Each row below holds a small network's activations on one input, seen along a few directions.
Each table varies a few parts of the input and shows all the possible inputs, shuffled.
Descriptions start from the smaller parts, as in this example, which fits no table here: ring(8) and (point or (values(2) and line(4)) or ring(11)).
Shared parts are said once, and a part with two or three values counts as separate values.
In the rows, zero is written as 128.

Other details of the inputs vary at random and push rows far along two fixed directions, the same in every table; ignore that.

Rows:
row 1: [ 90 100  88 132 131 173 114  69 165 111  80 118  99 149]
row 2: [170 107 147 164 142 180 166 124  67 156 205 106  66  85]
row 3: [115 159 146 119 107  83 131 143 167 108  89 130 177 167]
row 4: [126 163 143  89 107  60 131 177 134 126 116 150 179 182]
row 5: [ 79  89  87 102 135 162 108  60 157 112  90 124  95 154]
row 6: [ 79  96 125 100 137 145  95  67 149  93 111 109 105 112]
row 7: [218 157 148 149 124 139 164 180  60 140 188 135 124 107]
row 8: [113 119 151 142 146  97 139 150 136 176 142 127 149 108]
row 9: [ 77 105  65 122 154 169  85  85 145 119  89 145  92 148]
row 10: [ 81 105 120 129 136 161  95  66 157  87  99 102 105 104]
row 11: [145 125 140 141 117 117 139 124 144 142 128 121 154  95]
row 12: [102 136 139 129 121  87 151 181 163 178 107 149 166 194]
row 13: [ 84 105 117  95 145 140  84  90 132 102 123 122 105 112]
row 14: [141 148 140 149 125  99 123 154 154 155 111 136 181 112]
row 15: [217 144 156 128 119 134 174 170  59 137 198 130 120 113]
row 16: [220 145 160 161 105 154 188 148  78 130 181 114 117 100]
row 17: [122 155 154  91 100  62 141 155 153 115 106 136 180 179]
row 18: [137 130 121 133 141 115 113 143 126 147 134 141 149  96]
row 19: [190  97 126 146 107 162 179 118  65 131 192 109  73  72]
row 20: [ 91 123 112 141 140 158  90  97 146 100 104 118 106 106]
row 21: [118 167 130 133 116  92 120 159 155 113  91 138 169 162]
row 22: [126 173 132 112 113  67 120 186 135 127 106 156 182 176]
row 23: [100 160 161 121 116  52 139 185 152 154 117 141 181 184]
row 24: [203 132 127 172 132 189 152 125  73 121 181 110  77  79]
row 25: [132 168 150 118 111  78 121 193 128 134 116 151 181 149]
row 26: [ 74  93  74  96 149 162  91  71 146 117  97 138  92 155]
row 27: [126 115 129 109 142 112 112 121 131 144 138 135 146  98]
row 28: [ 90 111  72 146 142 180 101  83 154 116  81 131  91 145]
row 29: [207 115 146 139 121 177 177 112  58 117 196 105  73  88]
row 30: [ 66 100 132 133 157 135  97 104 151 130 124 113 103 112]
Each input here is: line(5) and (point or ring(5)).
Changing only the line(5) part turns row 18 into row 9. The same change can be made to row 8. Which row results?
> row 12
Which other rows does row 22 become when the ring(5) part takes its other values? List them by row number.
> row 3, row 4, row 17, row 21

Rows:
row 31: [162 136 100 150 104 164 171 152  55 116 166 128  61 147]
row 32: [193 135 153 140 102 114 194 185  91 156 177 124 129 130]
row 33: [201 127 122 143 115 165 169 146  51 125 190 126  77 104]
row 34: [116 118 131 102 146 131 101  99 132 124 128 127 130 121]
row 35: [204 146 142 154 102 139 176 174  71 124 172 124 117 108]
row 36: [160 139 138 131 125 125 136 151 100 122 149 133 132 112]
row 37: [129 122 142 117 132 124 125 110 138 119 129 121 137 122]
row 38: [148 157 151 145 124  92 140 175 142 147 128 139 169 130]
row 39: [187 114 140 150 106 161 180 138  58 114 185 108  75  93]
row 40: [ 72 130 136 113 159  91  79 121 180 146  83 145 187 128]
row 41: [102 160 158  99 105  56 136 187 187 136  81 152 205 203]
row 42: [100 108 122 111 154 133 104 100 139 145 128 124 122 118]
row 43: [127 132 127 125 139 134 105 110 146 118 116 130 148 120]
row 44: [116 127 137 114 135 122  97 109 130 118 133 116 129 108]
row 45: [104 121 100 130 123 153 118 130 139 113 104 129 113 151]
row 46: [206 155 131 152  69 136 207 224  48 135 184 143  91 159]
row 47: [ 96 119 131 134 149 127 113 104 165 136 102 126 144 113]
row 48: [ 61 113  83 100 141 128  72  83 167 108  80 146 129 148]
row 49: [ 55  74  75 108 148 165  81  39 156  92  86 109  79 128]
row 50: [105 119 112 128 122 137 135 112 125 111 118 119  98 162]
row 51: [108  70  92 140 157 201 112  58  90 120 166 103  36  74]
row 52: [121 162 140 105  96  54 137 173 183 135  70 153 216 194]
row 53: [162 155 137 112  82  67 168 198 109 137 132 149 161 180]
row 54: [148 143 146 116 128 112 136 131 151 128 116 133 165 138]
row 55: [ 41 117 137 101 167  93  69  83 216 144  67 130 190 137]
row 56: [ 75  96 117 121 163 146  87  78 137 133 118 117 106  97]
row 57: [133  96  90 154 143 211 107  61  92  91 158 100  40  64]
row 58: [ 96 136 151 124 137  93 118 132 166 142 113 124 162 125]
row 59: [122 144 135 126  97 113 141 164 151 130  96 135 148 176]
row 60: [123 140 147 124 133 117 123 121 152 119 105 129 160 122]
row 61: [130  88 104 153 144 190 130  75 110 125 148 107  64  88]
row 62: [142 163 174 116 112  68 140 169 155 132 123 131 190 139]
row 63: [ 84  98 104 125 166 153  84  83 142 134 114 125 118 104]
row 64: [ 87 124 122 129 155 119  85 109 155 134 113 131 141 109]
row 65: [141  83  94 150 140 220 125  47  88  95 159  97  33  73]
row 66: [125 146 126 119 116 103 147 157 118 124 127 140 123 177]
row 67: [128 148 152 143 123 100 134 146 156 145 119 132 157 127]
row 68: [114  72  99 152 150 205 130  60  91 115 164  96  29  67]
row 69: [109 121 135 103 148 119  96 102 143 121 119 128 139 121]
row 70: [109 120 116 121 155 135 109 114 139 146 126 134 133 118]
row 71: [113 141 136 110 144 113  94 119 147 127 110 143 164 128]
row 72: [103 151 146 120 148  74 107 149 191 151  85 152 215 151]
row 73: [ 95 106 102 130 163 163  91  76 152 136 111 124 116 110]
row 74: [ 96 116 118 129 144 155  83  62 153 107 106 108 113  96]
row 75: [118 118 137 106 139 135 113  95 141 126 120 118 135 123]
row 76: [136 161 123 133 106 105 146 171 127 132 105 140 149 181]
row 77: [119 113  96 145 119 170 137 100 114 107 125 114  71 147]
row 78: [119 147 161 103 133  80 110 150 151 128 114 139 183 135]
row 79: [ 58 113 123 114 163 120  73  83 171 134 105 121 132 105]
row 80: [200 142 135 156 102 147 169 165  51 120 192 121  87  95]
row 81: [177 127 132 166 114 147 165 162  83 141 168 125 109 105]
row 82: [211 153 144 142 104 128 176 177  89 133 170 138 132 131]
row 83: [178 167 172 135 103  75 180 202 139 172 133 148 195 160]
row 84: [200 146 137 143  69 127 212 220  53 132 188 137  85 159]
row 85: [175 164 131 129  76  85 167 202 114 139 119 149 171 179]
Changing only one part turns row 52 into row 53. The same change can be made to row 83. Which row results?
> row 42
What do these inputs look like to the network?
> ring(5) and (values(3) or (values(2) and line(4)))
Which other rows does row 65 become when the line(4) part takes its other values? List them by row number.
> row 54, row 60, row 74
Which other rows does row 47 become when the line(4) part takes its other values? List them by row number.
> row 61, row 67, row 83
Which other rows does row 46 become when the values(3) part takes its other values? List them by row number.
> row 31, row 48

Rows:
row 86: [ 58  71  44 125 133 226  87  23 137  79  87 112  20 147]
row 87: [ 73  66  87 135 170 203  87  32 116 116 142  94  40  72]
row 88: [211 112 124 154 107 178 183 131  33 126 211 111  47  90]
row 89: [ 91 151 146 100 152  79  87 111 206 129  69 139 219 147]
row 90: [200 112 124 164 112 195 180 141  39 123 209 108  40  82]
row 91: [164 155 119 125  64  97 184 211  95 126 138 149 117 205]
row 92: [ 83  84  89 148 166 200  95  44 130 111 129  95  59  76]
row 93: [ 90  79  87 146 163 191  91  48 134 125 128 115  63  82]
row 94: [ 89 149 158 107 149  78  94 127 209 136  71 140 212 148]
row 95: [201 171 165 133 102  92 173 204  96 141 163 142 174 139]
row 96: [ 92 147 160 101 143  45 107 163 193 172  84 156 229 160]
row 97: [199 105 122 153 103 180 182 125  33 104 208 104  45  76]
row 98: [ 54 158 114  91 123  61  99 151 197 117  39 160 196 230]
row 99: [200 171 166 146  95  75 187 240  95 175 163 155 175 145]
row 100: [  5  94 101 108 200 143  21  27 211 121  61 120 134 104]
row 101: [216 167 172 142  76  93 188 199  94 129 158 129 166 130]
row 102: [ 82 146 163  93 152  69  93 132 195 150  83 144 208 150]
row 103: [196 165 162 133  94 100 166 193  92 125 160 132 157 123]
Changing only one part turns row 101 into row 103. The same change can be made to row 93. Which row results?
> row 99
What do these inputs look like to the network?
> values(3) and (point or line(5))
Which other rows does row 96 become when the line(5) part takes its other values? List them by row number.
> row 87, row 88, row 97, row 102
Which other rows does row 98 become when the values(3) part takes its other values? List them by row number.
> row 86, row 91

Rows:
row 104: [135 137 104 145 109 132 145 150 113 124 123 135 110 152]
row 105: [128 169 156 126  90  56 158 194 159 143 100 142 195 193]
row 106: [244 168 160 140  66  99 213 220  70 139 178 140 155 139]
row 107: [224 142 163 158  85 109 221 219  41 164 218 123 108 117]
row 108: [ 85  90  66 135 146 189 100  53 133 107 103 116  63 127]
row 109: [ 46  98 109 113 178 131  57  66 170 133 101 123 127  98]
row 110: [116 155 169 103 136  45 130 174 173 173 109 152 221 159]
row 111: [113  85  94 153 162 208 101  61 112 120 144 107  57  63]
row 112: [167 154 152 137 117  85 155 198 104 166 156 147 163 132]
row 113: [175 129 133 152 121 161 147 127  69 112 179 110  80  91]
row 114: [112  87 119 148 150 186 116  76 120 123 147 102  69  76]
row 115: [ 68 102  81 112 154 167  79  78 144 102  95 131  87 138]
row 116: [ 49 123 108 107 145 108  86  84 203 124  56 133 160 172]
row 117: [ 36 134 130  76 152  80  68 104 224 125  40 150 202 194]
row 118: [ 64 116 118  98 138 122  93 103 168 113  87 131 132 161]
row 119: [164 166 173 132 119  74 152 196 156 168 120 153 212 148]
row 120: [168 111 116 144 106 170 148 120  71  99 169 110  67  87]
row 121: [ 54 130 135  76 154  84  61  73 225 117  48 138 206 144]
row 122: [153  78  99 175 136 228 143  81  60 114 188  94  13  48]
row 123: [146 173 171 112 124  34 145 208 159 180 117 164 236 167]
row 124: [162 113  99 135 108 177 161 136  70 116 161 128  59 142]
row 125: [183 160 181 140 105  81 178 202 133 166 143 142 189 142]
row 126: [156  83  99 145 119 210 145  74  64  88 178  90  23  67]
row 127: [183 156 132 159  75 111 194 206  81 132 160 133 112 158]
row 128: [122 111 105 136 157 180  94  70 109 101 139 110  83  85]
row 129: [194 170 177 128 102  87 176 186 106 143 157 133 174 145]
row 130: [ 84 139 132  99 169 110  68  78 189 121  81 133 179 129]
row 131: [176 124 117 141 106 157 149 134  80 108 159 122  94 100]
row 132: [ 69 114 130 108 170 138  68  55 170 106  99 109 132 106]
row 133: [ 64 123 111 104 140 122  85 113 165 111  85 138 132 158]
What do these inputs look like to the network?
> ring(5) and (values(2) or line(4))
